A small network was trained on made-up records. Each row is its average activation on records with the value named, seen along a few directions.
Related values have similar rows: they may be neighbours, one step apart, or belong to one group.
In the rows, 500 means zero.
Random noise pushes rows far along 6 fixed directions. That doesn't count. These rows show it; they differ only by the noise:
[760 550 169 460 608 633 710 443 554 571 450 533 712 297 526 450]
[665 549 419 462 425 593 595 499 424 621 354 484 518 374 539 411]
[362 522 500 294 469 455 625 302 744 765 289 448 559 420 330 526]
[477 590 499 467 487 473 531 394 545 541 513 510 575 505 513 505]
[341 458 636 384 423 476 515 455 567 671 352 387 470 454 435 521]
[519 559 561 471 331 468 530 558 399 413 285 481 436 521 396 472]
[433 584 662 529 392 481 367 469 401 507 429 606 366 602 680 420]
[404 436 462 488 618 534 461 491 581 468 446 588 520 484 638 503]


VAK, 10 values:
vakel: [527 456 531 508 443 604 467 584 493 531 442 554 453 479 551 499]
sobi: [408 460 266 622 890 414 444 512 687 136 671 770 553 674 523 602]
lebo: [488 409 531 602 527 492 450 634 335 413 437 486 367 584 548 412]
buku: [581 742 435 468 363 495 490 226 629 701 606 683 497 524 569 392]
zile: [714 463 399 592 567 558 495 626 350 433 506 510 560 466 631 478]
busef: [646 453 246 489 648 601 572 427 665 549 620 645 555 366 576 448]
guta: [456 414 484 541 759 500 386 488 502 553 709 586 553 541 734 526]
fefas: [528 620 593 546 483 449 467 313 502 615 746 479 454 605 439 486]
guve: [547 692 381 519 456 398 506 375 610 260 601 636 493 666 279 504]
bag: [569 615 417 384 448 490 596 309 654 750 348 621 551 444 480 474]
The values of VAK form a ring.
A walk along VAK starts at fefas and steps to its neighbour guve. Put sobi, buku, busef, bag in the order it reaches them. -> busef, buku, bag, sobi
Fewest steps between vakel and zile? -> 2

PASOP, 15 values:
sene: [452 562 484 513 501 319 529 452 471 378 598 409 529 590 192 493]
ropi: [418 452 451 455 468 556 536 394 647 482 467 591 626 417 543 526]
sevok: [480 662 538 536 448 659 386 402 568 735 410 656 278 545 715 424]
fop: [559 495 335 530 494 654 579 705 425  87 287 682 486 466 492 545]
nipos: [557 498 157 562 679 356 522 536 610 122 532 744 705 715 318 537]
daro: [421 653 720 518 326 312 285 379 442 345 350 792 386 692 645 446]
fal: [653 346 211 464 618 534 606 666 493 337 291 439 766 421 394 539]
korom: [488 382 615 421 483 510 675 656 497 416 315 178 429 392  57 679]
nago: [354 517 565 266 496 425 620 463 653 478  94 560 475 462 290 596]
firi: [484 505 585 477 471 454 593 582 334 620 386 293 512 524 509 517]
tun: [583 395 301 527 512 616 531 708 531 282 558 378 521 419 374 513]
pafo: [498 441 686 644 458 428 276 672 261 125 637 510 223 669 576 472]
pag: [475 388 426 692 796 581 431 636 394 333 469 616 411 547 690 452]
tomo: [555 534 350 503 668 398 522 266 737 634 863 664 683 463 628 529]
kun: [487 371 442 622 574 569 482 581 563 474 958 411 674 413 663 535]
Each value of PASOP is a pair of two hidden parts, and every pair occurs once (5 first parts, 3 second parts).
Changing only the second part turns ropi into daro. fop has the same second part as ropi; what does that change turn fop into? -> nago
Changing only the second part turns sene into tun. nipos has the same second part as sene; what does that change turn nipos into? -> kun

GOFI, 15 values:
kap: [346 412 607 544 633 443 354 440 515 515 730 503 411 532 607 488]
lik: [653 612 448 374 322 541 560 340 568 725 410 493 405 458 331 379]
nunol: [548 580 498 456 490 654 512 446 541 749 624 499 496 363 734 487]
zekul: [545 350 229 378 665 489 570 485 733 659 258 605 598 398 443 457]
guke: [434 564 500 530 566 470 558 458 508 544 493 457 501 611 463 525]
linuv: [560 633 396 597 558 436 378 470 396 383 536 751 404 719 669 322]
zizas: [476 546 534 389 478 389 613 342 567 696 653 192 836 429 330 633]
nivos: [586 441 508 571 308 602 439 634 398 529 423 555 380 488 520 381]
luri: [269 405 570 379 587 422 469 347 744 520 425 620 553 486 598 552]
tobit: [300 713 848 533 388 348 410 287 479 616 557 485 299 687 437 530]
vil: [754 893 486 493 361 450 650 261 334 696 661 418 717 546 418 501]
vuza: [415 370 359 512 526 565 613 593 609 354 591 380 734 367 404 614]
liles: [416 638 407 413 693 436 634 259 755 443 561 663 713 516 425 626]
tope: [609 711 415 485 469 533 592 356 629 518 578 464 534 503 372 548]
tirum: [489 305 423 494 595 438 449 598 589 326 358 710 414 510 537 495]
Each value of GOFI is a pair of two hidden parts, and every pair occurs once (5 first parts, 3 second parts).
Changing only the second part turns tope into tobit. vuza has the same second part as tope; what does that change turn vuza into? -> luri
Changing only the second part turns nivos into tirum. nunol has the same second part as nivos; what does that change turn nunol into? -> liles
